These are the activations of a small neural network, seen along a few directions. Each row is one input.
Each table varies a few parts of the input and shows all the possible inputs, shuffled.
Descriptions start from the smaller parts, as in this example, which fits no table here: one of 2 separate values, together with either a single point or one of 9 places along a line or (one of 6 places along a line, together with one of 8 places around a ring).
Shared parts are said once, and a part with two or three values counts as separate values.

Other details of the inputs vary at random and push rows far along two fixed directions, the same in every table; ignore that.

Rows:
R1: [ 69 -54 -26 -48 -26 -11  39 -21 -30 -31  -3 -93 -39  51  41  36]
R2: [ 69 -57  -2 -15  -9 -24  20 -29 -14 -54 -14 -54 -10  81  20  -2]
R3: [-15 -13  28   4 -22 -43 -19  15  -7   3  12  25  27   8 -27 -26]
R4: [-69  30  30  36   8 -21 -60  19  44  16  14  66  43 -29 -33 -30]
R5: [ -7   9 -13  -2  -3 -15  -1  -3 -10  12   7  -1  -6  16  -7   2]
R6: [ -1 -14  34  -2  -5 -15 -10  23 -57   7 -10  23   7  29 -23 -24]
R7: [-27  27  31  32   7 -25 -12  -9 -23  25   2  82  35  -3 -44 -48]
R8: [ 48 -63  19 -37 -27 -32   2  17 -82 -12 -12 -44  -9  83 -14  -4]
R9: [ 13  17 -61  -3  34  72  33 -15  45 -12  -8 -64 -54 -46  74  73]
R10: [ 14  25  12 -23   0   1  -3  33 -20  30  -3  19  61 -12 -58 -59]
R11: [  7  -6  -7 -20  -3  -2   3   1 -14   3  -6 -16 -16  -3  11  17]
R12: [-23  33   3  31  15  14   4 -15  43   2  -5  40   6 -45  16 -13]
R13: [-27  -6  44  -4 -25 -43 -26  19 -30  23  16  51  38  -6 -42 -35]
R14: [ 49 -44  -4 -24 -18 -35   2 -17  -8 -43  -3 -61 -14  69  14   4]
R15: [-47  76 -52  42  44  60   5 -15  76  23  12  20 -25 -77  39  34]
R16: [ 33 -17  -9  -2  -1 -10   3 -19  11 -38  -1 -40 -18  36  26   2]
R17: [ -7   8 -10  20  27  49   9   9   7   0 -18  -6 -10 -18  20  31]
R18: [ -5   4   7  10  11  20  13  -4 -16   0 -12   6  -4 -19   8   8]
R19: [ 17 -22  26 -20 -28 -40   8  -4 -56  -9   0   7   6  27  -7 -31]
R20: [ 34 -60  -1 -28 -27 -48   6   8 -57  -9   7 -38   9  89 -30  -3]
R21: [ -35   64  -53   36   44   95   27  -30   94    8   -2   -7  -30 -108
   71   59]
R22: [-51  10  16  18  10   4 -45  41   4  33  -1  55  30 -25 -34  -5]
R23: [-49  40  40  21  -9 -42 -34  13   6  22   7  82  32 -36 -33 -46]
R24: [ 28   5 -53 -27   2  97  43 -25  81  -8  16 -62 -57 -26   0  60]
R25: [-33  34  33  22  -6 -31 -18   4   1   8   3  70  24 -30 -17 -48]
R26: [ 16 -27 -31 -18   7  25  11   3  11   2   2 -58 -26  -5  28  50]
Description of these inputs: either one of 2 separate values or (one of 4 places along a line, together with either a single point or one of 5 places along a line).
- Change only the place on the line of 5 in R12. List by row number the other rows that result. => R2, R17, R18, R21
- Change only the place on the line of 5 in R23. List by row number the other rows that result. => R1, R8, R11, R14

Rows:
R27: [ -5   6 -67  17  36  63   0  -6  90 -16   3 -73 -36 -19  68  72]
R28: [ 52 -30 -20 -21 -21  -2  31 -36  13 -43  15 -58 -32  33  19  11]
R29: [ 41 -33 -15  -1  10   6  30 -25 -22 -33 -17 -51 -24  41  51  23]
R30: [  2 -33  42  12 -19 -55  -3  -1 -62  -8  -8  45  15  45 -23 -44]
R31: [ -80   76   -4   48   34   43  -13  -17   59   22    0   75  -14 -106
   35   22]
R32: [  4 -35  38 -13 -26 -71 -30  26 -52  -8   1   5  37  59 -30 -38]
R33: [ 61 -22 -28 -13   9  25  29 -33  31 -45 -13 -74 -27  39  33  21]
R34: [  8  29 -62  20  28  72  28 -40 102 -28   6 -49 -46 -32  52  57]
R35: [  20  -16   40  -48  -30    0   10   37  -79   44   -3   32   48   23
 -106  -51]
R36: [-79  77  18  55  34   5 -26   7  23  30 -10  95  32 -90  15 -30]
R37: [  6   7  43   1 -16 -53 -15   3 -28 -10   1  45  45  21 -34 -69]
R38: [ -1 -46  47  -5 -32 -67 -34  19 -47 -10   7  22  25  73 -51 -33]
R39: [ 28 -47 -35 -20 -11   3  10  -7  27 -29  13 -81 -42  30  37  55]
R40: [ 39 -25   2 -45  -3  39  35  35 -94  32 -22 -25 -18  18 -26  17]
R41: [-57  30  10 -13  13  34 -36  65 -16  83   5  54  37 -58 -83  -2]
R42: [ 63 -33  -1 -26 -31 -41  24 -26 -20 -30   5 -46 -11  48   3 -21]
R43: [-78  77  21  41  20  -3 -22  -4  24  37  -2  98  18 -91  12 -18]
R44: [-26  18 -28   9   6   3 -18   5  52  10  18 -14  -7 -35  28  27]
- What do these inputs look like to the network? => one of 3 separate values, together with either a single point or one of 5 places around a ring
- The inputs of R41 and R35 match in every part but the choice among 3 separate values. If R44 is changed in the same way as R41 into R35, which row does it become? => R42

Rows:
R45: [-11  22  20   4   4   5 -11  13   2  12  -3  31  26 -28 -19 -28]
R46: [-26  18  14   6   1  -8 -14  12  -6  17  -1  33   9 -23  -8 -10]
R47: [ 18 -15  -5 -14  -2  10   8   2 -14   0   0 -18  -7  18 -10   8]
R48: [-21  20  14  17   3  -8 -15  -3  14   4   5  37  11 -12 -15 -21]
R49: [ 17 -14  -4 -10   0  11  13   1 -20  -1  -5 -17  -5  18  -6   8]
R50: [-25  43 -68  17  37  84   9  -5 103   5   6 -42 -39 -75  61  76]
R51: [-25  14  13   1  -4   6 -12  12   5  23   7  33  12 -21 -30  -8]
R52: [ 17 -17  -4 -11  -3   8  16   1 -23   0  -5 -15  -7  13  -2   7]
R53: [ 14 -15  -3   0   0  -8   3  -6  -6 -13  -5 -18  -1  22  10   3]
R54: [ 15 -15  -1  -6 -12 -11   7 -11   5 -17   7 -17  -8  19   0   1]
R55: [ 14 -16  -5  -9  -1  -1  -1   6  -8  -5  -1 -22  -5  22   0   6]
R56: [-25  14  14  15   6 -11 -23   5  11   7   3  33  17 -12 -13 -16]
R57: [ 16 -13  -3 -18  -7   3  16  -1 -23   2  -5 -15 -13   9   0   9]
R58: [-25  15  13  13   5  -4 -14  14  -6  16  -1  34  15 -18 -10 -13]
R59: [ 14 -17  -2  -1  -2 -11   5  -6 -10 -13  -4 -16  -3  17  15   4]
R60: [-20  20  16  20   3  -8  -8  -5   6   4   1  41  11 -17  -5 -21]
R61: [ 10 -20  -2  -8  -9 -14  -1  -3   3 -13   4 -21  -3  19   3   7]
R62: [ 19 -11  -2   1  -3  -6  10 -13  -4 -18  -4 -13  -6  24   8  -3]
R63: [ 21  -5 -18 -17  -7 -10  13   0  -9   3   3 -29   2  12   2  -2]
R64: [-23  22  17  13  -1 -12  -8  -8   4   5   4  39   5 -21  -3 -19]
R65: [ 12 -15   0  -8  -8 -16   4  -9 -13 -12  -2 -17  -8  13  17   6]
R66: [ 14 -15  -4  -5   1   0   4   5 -14  -6  -5 -21  -3  21   4   6]
- What do these inputs look like to the network? => either one of 2 separate values or (one of 4 places along a line, together with one of 5 places along a line)
- Change only the place on the line of 4 in R48. List by row number the other rows that result. => R47, R55, R56
